Each row below holds a small network's activations on one input, seen along a few directions.
Each table varies a few parts of the input and shows all the possible inputs, shuffled.
A made-up example of a description, with smaller parts first: one of 3 separate values, together with either a single point or one of 9 places around a ring or (one of 6 places along a line, together with one of 8 places around a ring).
Shared parts are said once, and a part with two or three values counts as separate values.

Rows:
x1: [-22  -2 -18  15 -12 -31   7  -9 -16 -12 -14  41  -2 -18  -7 -19 -31 -18
  22]
x2: [ 21   7  19  -2   6  41 -10   4  14   5  16 -40   3   8  14   2  21  18
 -17]
x3: [ 31  -1  19  -4   5  29 -13  10   9  10  17 -33   8   8  11  10  33  14
 -14]
x4: [ 19   6  24   1   5  34 -21  -6 -27 -21  13 -22  -1 -11  18  18 -22  19
 -14]
x5: [-21   4 -27  14  -7 -30  14   2   2   0 -17  28  -7  -8  -4 -20  -6 -20
  20]
x6: [-21   0 -22  15  -8 -26  14  -2 -14  -6 -12  41   0 -11  -3 -23 -17 -18
  15]
x7: [ -7  -9 -21   8  -9 -35  18   4  16  20 -12  30   5  -5 -10 -24  17 -20
  26]
x8: [-25 -15 -13 -25  -5 -48  14  -7  15   8 -21  30  -7  16 -40   9  -3 -14
   6]
x9: [ 15  11  22   5   8  39 -11  -2 -22 -15  20 -23   6  -3  21  16  -7  17
 -22]
x10: [-22  -3 -23  13  -7 -26  17   4  20  18 -16  20  -2  -3  -9 -33   8 -18
  19]
x11: [ 17  12  16   1  10  36 -12   3  -7  -8  13 -34  -2   1  21  16   4  17
 -17]
x12: [ 15 -10  25 -40  13  16 -18  -2  10   1  12 -38  -2  27 -12  48   3  24
 -24]
Changing only one part turns x11 into x5. The same change can be made to x3. Which row results?
Answer: x7
What do these inputs look like to the network?
Answer: one of 2 separate values, together with either a single point or one of 5 places along a line
Change only the choice among 2 separate values in x10. List by row number the other rows that result.
Answer: x2

Rows:
x13: [-28   7 -48  10   4 -29  32  15   1  19 -19  14  -2  13  12 -35  -3 -18
  -6]
x14: [ 18  19   7  -1   6   5 -19 -22 -29 -28   9  15  30  -9  -6  42 -34  -9
   7]
x15: [-37   2 -31  11 -10 -32  28   7   1  10   6  56   9  -4   8 -20   7 -16
  11]
x16: [ 19  15   2  56  -9  13 -10  14 -18  -5  10   1  12 -37  47 -44  20  -3
  21]
x17: [ 10  20 -20  53  -2  30   2   7  -3   3   6 -24  -2 -35  50 -54  23   0
  10]
x18: [-18  42 -12  14  16  17  14 -18 -13 -18  -8 -18 -17  -3  15  16 -31   2
  -1]
x19: [-14  12  11   2  11 -10  25  -4  27  10 -29 -11 -17   8 -11  -4  11  -5
 -12]
x20: [-17  -6  -8   2 -11 -41  11  -5  -2  -5 -15  28  -8  -5   9 -15 -18 -13
  45]
x21: [ 17  -6  21 -14   2 -20  14 -12  29  17  -3 -18 -13  23 -30  16  40  12
 -12]
x22: [ 42  -3   2  41 -20  33 -21  14 -18  -8  19   9  38 -42  16 -27  25 -12
  24]
x23: [-29  22  -4   6   1 -15  35 -11   5  -4 -22   2 -21 -17  -6 -21 -10 -13
   2]
x24: [ 51 -14  15  26 -15  33 -20  16  -1  26  25 -12  33 -29  12 -16  33   5
   8]
x25: [-28   7   1  -1   8  -4 -16  -6  23   9 -13 -34 -19  19  -3   1 -16   2
 -13]
x26: [  9 -37 -19 -16  -4 -27   5  24  -3  23  -5  18  32  16 -22   2  24 -13
  -5]
x27: [-18   0 -34  10  13 -25  14 -10  15   5 -21  15 -31  -9  -5 -34  -8   0
  15]
x28: [ 15   4  30 -40   0  39  -6   6   0  -9  20 -35  -3  42   7  24  10  34
 -35]
x29: [-12 -16 -12  -8   8 -19  14  -2  21  32 -25 -11 -27  18   7 -12   4   1
  16]
x30: [ 19 -15  -6 -34  10 -19   0  -2  51  14  -2  -6  -6  25 -21   7  33  14
   8]
x31: [ 51   8  18   7   2  38 -11  24  29  22  27 -41  17   4  20 -14  58  -1
  10]
x32: [ -9  -9   3  -4 -17 -15 -38 -17 -13 -15   9  16  16 -15 -27  10 -36 -12
   8]
x33: [ 20   4  21 -14  18  11 -17 -16  -8 -10   7  -9  31  -2 -11  50 -18   7
  -9]
x34: [-18  -8   2  22 -14 -25  -6  -6  -6 -21   4   2 -23  -4   1   5 -40 -19
  13]
x35: [  6  -5   8  -2 -25 -26   5 -12 -11  -8  -3  36  11 -24 -30   4  -7 -13
   3]
x36: [-28   5 -17  19  -9   5  12  -5  12 -17  -6 -21 -36  -1  -7  -5 -37 -14
   6]
x37: [  9  -3  18  -3  -7  29 -22 -13 -54 -24  16  25  19   0  -3  10 -32  21
 -20]
x38: [ -6  26   2  -3  17  13  -5   1  -3   1 -19 -36 -25  16  21  30  -5   7
 -20]
x39: [-29   1 -26   0  13  -4  31  24  21  38 -13  13  -7  25  -2 -15  27 -11
  -7]
x40: [ 12 -20  11 -16  -7   0  -9  -4  41  -4  13 -43 -19  35 -20  31  11   1
  -8]
x41: [-16 -20 -27   1 -18 -21  11   5 -10  10  12  58  31  -4 -18  -4  17 -18
  11]
x42: [ -7  30   7  16  16  -9  -5 -14 -33 -26   3   6  -6  -8  18  26 -30  -4
   9]
x43: [ 10 -15  33 -25  -2  32 -23   0 -38  -3  18  -4  22   5   0  20 -20  37
 -32]
x44: [ 18   7  10 -35   8  10 -10   1   9  -7  12 -41 -16  16   8  50  24  21
 -19]
x45: [ 13 -13 -18 -14 -19 -30  -9  -2   3  -3  -5  46  13 -15 -25  -9 -18  -8
  23]
x46: [-19   8   7   1 -14 -24   9 -12 -10 -19 -21  38 -20 -15  -3 -14  -4 -21
   9]
x47: [ 14 -32  -3 -27  -4 -22 -12   2  15  17  -5  22  15  -9 -29   2   0   9
  15]
x48: [  5 -24  21 -26 -15 -12  -6 -15   7   7 -11  19  13 -13 -24  12  11  -1
 -10]
x49: [-15   8  16 -18  10  50   9   7 -11 -12  -6 -26 -15  22  25   2 -18  24
 -39]
x50: [-11   4  14   8  20  19   5  -6 -43 -37  16  16  -7 -10  23   3 -37   8
  -7]
x51: [ 22  18   3  34   6  43  -3  30   9  28   4 -34  -8 -14  34 -40  36   2
   5]
x52: [-26  15   5   5  28  39  19  -1 -30 -30   6 -15 -19  -3  22  -6 -31  13
 -13]
x53: [ -6 -17  15 -21  -9  -2 -34   0  12  -8   8  -9  17  -6 -39  21 -14   3
   1]
x54: [ 12 -24 -19 -19  12 -28  12  22  24  30   1  -9   6  46 -12   6  54   2
 -11]
What do these inputs look like to the network?
Answer: one of 6 places around a ring, together with either a single point or one of 6 places along a line
Changing only the place on the ring of 6 turns x29 into x45. The same change can be made to x51. Which row results?
Answer: x22
Change only the place on the line of 6 in x18. List by row number the other rows that result.
Answer: x13, x23, x27, x36, x52
Which other rows agree with x20 in the place on the ring of 6? List them by row number.
Answer: x15, x16, x34, x42, x46, x50

Rows:
x55: [ 18 -17  17 -27  -2 -11 -16  -6  19   6   9 -12   9  15 -25  28  11   6
   0]
x56: [ 31  20  18  18   7  58 -16   9 -16 -10  18 -38   4 -13  38   2  13  18
 -19]
x57: [-25 -15 -27   3 -12 -47  21   5  29  27 -17  33   6   7 -28 -28  19 -25
  21]
x58: [ 30  -7  22 -24  12  25  -6  11  29  25  12 -46   1  25   2  19  46  20
 -19]
x59: [-24  -2 -20 -13  -2 -41  12  -2  29  10 -23   8 -19  13 -25  -1   2 -15
  15]
x60: [ -7   4 -10  15   0   1   8   0 -36 -16   1  31   6 -14  17  -8 -22  -5
   3]
x61: [  5  14  13   6  12  44 -13  -2 -26 -21  10 -23  -5  -7  26  11 -26  19
 -20]
x62: [-13 -18 -14 -27   0 -28  14   6   8  13  -7  23   3  22 -23  10   8  -4
  -2]
x63: [  1  -9  19 -33  15  10  -3  -2  19  12   4 -32  -7  29 -13  28   7  18
 -23]
x64: [ 21   5  16  11  -8  22 -25  -7 -26 -24  13  -6   9 -24  11  10 -22   7
   2]
x65: [-17   4 -22  42 -15 -18  15  -1 -13  -2  -7  41   8 -28  10 -50 -11 -24
  26]
x66: [-18  20 -12  28  -8 -14   9 -11 -15 -20 -14  20 -15 -24   9 -21 -25 -16
  16]
What do these inputs look like to the network?
Answer: one of 2 separate values, together with one of 6 places along a line
Changing only the place on the line of 6 turns x64 into x65. The same change can be made to x55. Which row results?
Answer: x57
Change only the choice among 2 separate values in x61. List by row number the other rows that result.
Answer: x63
Change only the choice among 2 separate values in x58. List by row number the other rows that result.
Answer: x56
